A small network was trained on invented records. Each row is its activation on one of them, seen along a few directions.
Each row is followed by the record's values for the fields M, Y, S, W, E, P.
Not every record has every field; a missing one is written none.
Other fields move the rows too, some of them a lot.
In the rows, 500 means zero.
Strong random noise was added to every row along 3 fixed directions; ignore it. To show where, here is one row again and again, with new noise each time:
[450 288 597 563 588 318 634 578 520 635 508 530 505 477 548 504 482 373
 476]
[203 444 621 318 410 394 346 478 489 562 683 762 391 711 492 494 573 403
 401]
[542 379 569 587 533 505 563 513 571 447 608 533 582 477 542 424 494 337
 636]
[637 308 496 711 634 554 711 538 582 476 550 467 642 406 513 489 479 463
 577]
[553 418 414 634 558 781 576 440 588 351 699 616 640 551 418 523 556 635
 503]

[570 603 460 474 506 680 365 441 493 287 573 480 442 533 449 487 543 623
 504]
(M m2; Y y2; S s2; W w1; E e1; P p4)
[571 398 639 517 392 387 485 591 496 525 414 338 491 380 629 359 358 257
 636]
(M m2; Y y2; S s1; W w3; E e2; P p5)
[304 497 458 425 584 462 503 515 489 609 580 686 445 638 523 678 587 648
 270]
(M none; Y y1; S s3; W w1; E e1; P p6)
[523 650 499 384 442 722 340 434 491 289 640 543 574 588 431 448 529 562
 511]
(M m2; Y y2; S s3; W w1; E e2; P p2)
[280 553 444 363 531 505 448 441 513 544 514 686 489 659 513 666 588 582
 463]
(M none; Y y1; S s3; W w1; E e1; P p6)
[601 386 511 652 394 527 569 530 543 516 626 380 536 356 498 518 371 535
 452]
(M none; Y y2; S s2; W w1; E e1; P p5)
[460 602 458 561 547 490 625 478 527 505 253 476 556 475 549 451 600 402
 723]
(M none; Y y1; S s1; W w4; E e1; P p3)
[473 616 552 407 601 429 373 448 573 427 518 602 433 551 535 484 575 373
 645]
(M none; Y y1; S s3; W w1; E e1; P p4)
[453 567 398 523 659 554 601 496 584 538 444 569 584 548 502 582 490 557
 607]
(M none; Y y1; S s3; W w1; E e2; P p1)
[442 517 538 449 476 411 527 517 492 518 350 405 435 516 583 435 531 332
 579]
(M m2; Y y2; S s1; W w4; E e1; P p3)
[759 425 382 674 840 512 738 525 623 538 244 458 563 383 478 549 585 665
 515]
(M none; Y y1; S s1; W w3; E e2; P p4)
[431 507 409 557 425 365 465 552 377 566 348 478 499 488 501 490 474 502
 578]
(M none; Y y1; S s3; W w1; E e2; P p4)
[434 565 406 487 581 618 545 494 568 484 376 696 517 568 439 596 584 712
 375]
(M none; Y y1; S s1; W w3; E e2; P p2)
[427 394 395 615 644 388 696 608 512 715 384 495 490 475 550 663 470 694
 278]
(M none; Y y1; S s3; W w1; E e1; P p1)
[506 447 401 481 696 509 635 497 511 554 349 568 485 454 422 574 547 742
 304]
(M none; Y y2; S s1; W w3; E e2; P p2)
[285 465 372 670 396 738 609 528 563 427 733 661 680 623 385 704 452 619
 309]
(M none; Y y1; S s2; W w1; E e1; P p2)
[280 612 501 258 411 557 335 448 529 402 584 747 429 652 454 470 570 483
 470]
(M none; Y y2; S s2; W w3; E e2; P p2)
[867 510 528 617 570 521 481 442 551 349 317 149 570 316 566 288 502 273
 836]
(M m3; Y y2; S s1; W w4; E e1; P p4)
[403 524 358 518 549 711 585 506 563 506 500 715 573 594 458 658 541 695
 428]
(M none; Y y1; S s3; W w3; E e2; P p1)
[595 525 498 596 655 582 528 452 565 401 586 528 609 476 503 473 521 499
 434]
(M none; Y y1; S s3; W w1; E e1; P p2)
[250 579 546 361 419 375 438 483 528 534 571 680 520 669 454 541 504 419
 514]
(M none; Y y1; S s3; W w1; E e2; P p2)
[521 463 502 543 545 436 557 581 596 523 445 577 515 498 519 563 506 396
 574]
(M none; Y y1; S s2; W w3; E e2; P p4)
[476 554 382 527 545 685 581 404 559 482 573 681 559 615 461 672 619 600
 427]
(M none; Y y1; S s1; W w4; E e1; P p6)
[420 644 408 518 269 652 422 452 528 363 442 562 593 545 478 501 493 591
 622]
(M none; Y y1; S s1; W w1; E e1; P p2)
[470 448 682 431 498 279 533 594 498 568 453 519 452 405 541 426 438 210
 580]
(M none; Y y2; S s2; W w3; E e2; P p2)
[526 343 535 450 595 506 579 489 437 607 569 546 462 548 386 631 497 748
 152]
(M m3; Y y2; S s3; W w3; E e1; P p2)
[547 434 667 466 569 197 571 556 548 610 514 407 407 392 588 408 461 249
 602]
(M none; Y y2; S s3; W w1; E e1; P p3)
[603 262 484 639 681 368 769 613 436 719 345 414 530 308 471 628 444 627
 296]
(M none; Y y2; S s3; W w3; E e1; P p2)
[623 489 474 525 699 683 593 416 638 442 575 631 587 529 467 527 562 614
 534]
(M none; Y y1; S s1; W w3; E e2; P p1)
[485 379 614 400 631 347 587 534 468 634 548 621 430 468 514 552 520 370
 471]
(M none; Y y2; S s2; W w3; E e2; P p6)
[446 544 460 606 481 495 597 545 590 480 441 489 517 489 516 562 473 533
 633]
(M none; Y y1; S s2; W w1; E e1; P p3)
[603 602 681 493 233 566 290 496 507 298 679 445 497 514 610 356 479 316
 741]
(M m3; Y y1; S s2; W w1; E e1; P p3)
[408 495 436 509 518 565 432 421 492 441 583 586 551 589 422 606 554 565
 499]
(M none; Y y1; S s3; W w1; E e1; P p4)
[539 426 480 486 668 585 571 467 471 571 553 501 483 479 387 600 640 804
 268]
(M none; Y y2; S s1; W w1; E e2; P p3)
[602 519 623 436 413 491 411 514 475 416 594 395 573 483 519 402 451 362
 555]
(M m3; Y y2; S s3; W w1; E e2; P p2)
[692 476 433 572 602 476 511 523 494 441 312 300 553 300 574 444 546 485
 661]
(M none; Y y2; S s1; W w1; E e2; P p4)
[438 669 596 359 451 582 303 410 604 317 715 676 519 610 529 463 561 380
 592]
(M none; Y y1; S s3; W w1; E e1; P p2)
[493 494 355 597 677 459 634 526 522 577 382 532 537 537 409 605 540 657
 464]
(M none; Y y1; S s3; W w1; E e2; P p4)
[490 477 502 558 478 507 578 581 602 485 475 587 598 494 532 560 470 438
 531]
(M none; Y y1; S s2; W w3; E e2; P p2)
[402 628 524 426 411 539 427 466 584 463 590 587 551 634 455 470 550 443
 679]
(M none; Y y1; S s3; W w1; E e2; P p3)

Which values does each new row have?
[693 488 355 671 710 586 740 558 544 470 352 368 670 313 465 525 470 613
 534]
(M none; Y y2; S s3; W w1; E e2; P p2)
[453 428 450 671 550 360 718 563 534 585 373 480 539 418 505 634 380 581
 461]
(M none; Y y1; S s2; W w1; E e1; P p2)
[474 621 335 457 390 570 389 424 464 405 305 467 502 491 506 461 614 533
 571]
(M none; Y y2; S s1; W w4; E e1; P p4)
[651 510 607 452 373 643 382 472 506 291 689 499 572 483 532 370 426 318
 652]
(M m3; Y y2; S s3; W w3; E e2; P p2)
[635 416 293 595 670 634 642 511 555 444 364 473 562 419 428 560 567 752
 454]
(M none; Y y2; S s1; W w3; E e2; P p4)
[709 461 457 588 502 456 516 534 459 527 458 370 529 364 485 433 485 479
 578]
(M none; Y y2; S s3; W w1; E e2; P p4)
[335 496 440 438 584 461 491 464 540 469 485 681 470 630 437 550 549 496
 548]
(M none; Y y1; S s2; W w3; E e2; P p4)
[513 572 368 540 434 761 449 388 525 420 495 448 550 508 409 478 634 662
 506]
(M none; Y y2; S s1; W w4; E e1; P p3)
[602 508 424 561 644 554 609 507 464 574 487 466 527 425 441 504 504 642
 448]
(M none; Y y2; S s3; W w1; E e2; P p1)
[548 487 478 586 655 487 599 406 511 509 397 475 583 459 476 483 545 531
 395]
(M none; Y y1; S s1; W w4; E e1; P p2)
[545 526 519 438 451 664 472 489 522 324 648 580 528 559 506 471 485 429
 601]
(M m2; Y y2; S s2; W w3; E e2; P p6)
[324 369 485 565 421 536 474 556 506 582 666 640 514 593 476 588 435 554
 263]
(M none; Y y1; S s2; W w3; E e2; P p5)
[375 527 625 338 518 371 354 495 473 522 596 584 329 534 475 520 568 422
 435]
(M none; Y y2; S s2; W w1; E e1; P p4)
[482 547 506 397 425 564 418 493 472 476 619 490 470 634 418 470 553 636
 387]
(M m3; Y y2; S s3; W w1; E e2; P p3)
[807 427 599 713 474 541 650 548 624 331 640 274 645 242 582 360 413 244
 837]
(M none; Y y2; S s2; W w1; E e1; P p3)
[648 521 593 468 589 482 531 499 520 462 611 448 580 415 548 397 521 271
 704]
(M none; Y y2; S s3; W w1; E e2; P p6)
[604 490 467 496 577 650 542 487 462 449 584 456 567 525 381 554 514 762
 279]
(M m3; Y y2; S s3; W w1; E e2; P p2)
[593 430 383 675 655 300 712 651 526 673 197 357 561 393 521 577 475 532
 528]
(M none; Y y1; S s3; W w1; E e2; P p4)
[535 551 566 411 541 639 462 441 576 374 663 617 493 529 452 393 586 407
 652]
(M none; Y y2; S s2; W w3; E e2; P p3)
[429 570 456 363 702 408 541 513 520 546 449 587 464 535 536 512 563 423
 549]
(M none; Y y2; S s3; W w1; E e2; P p6)
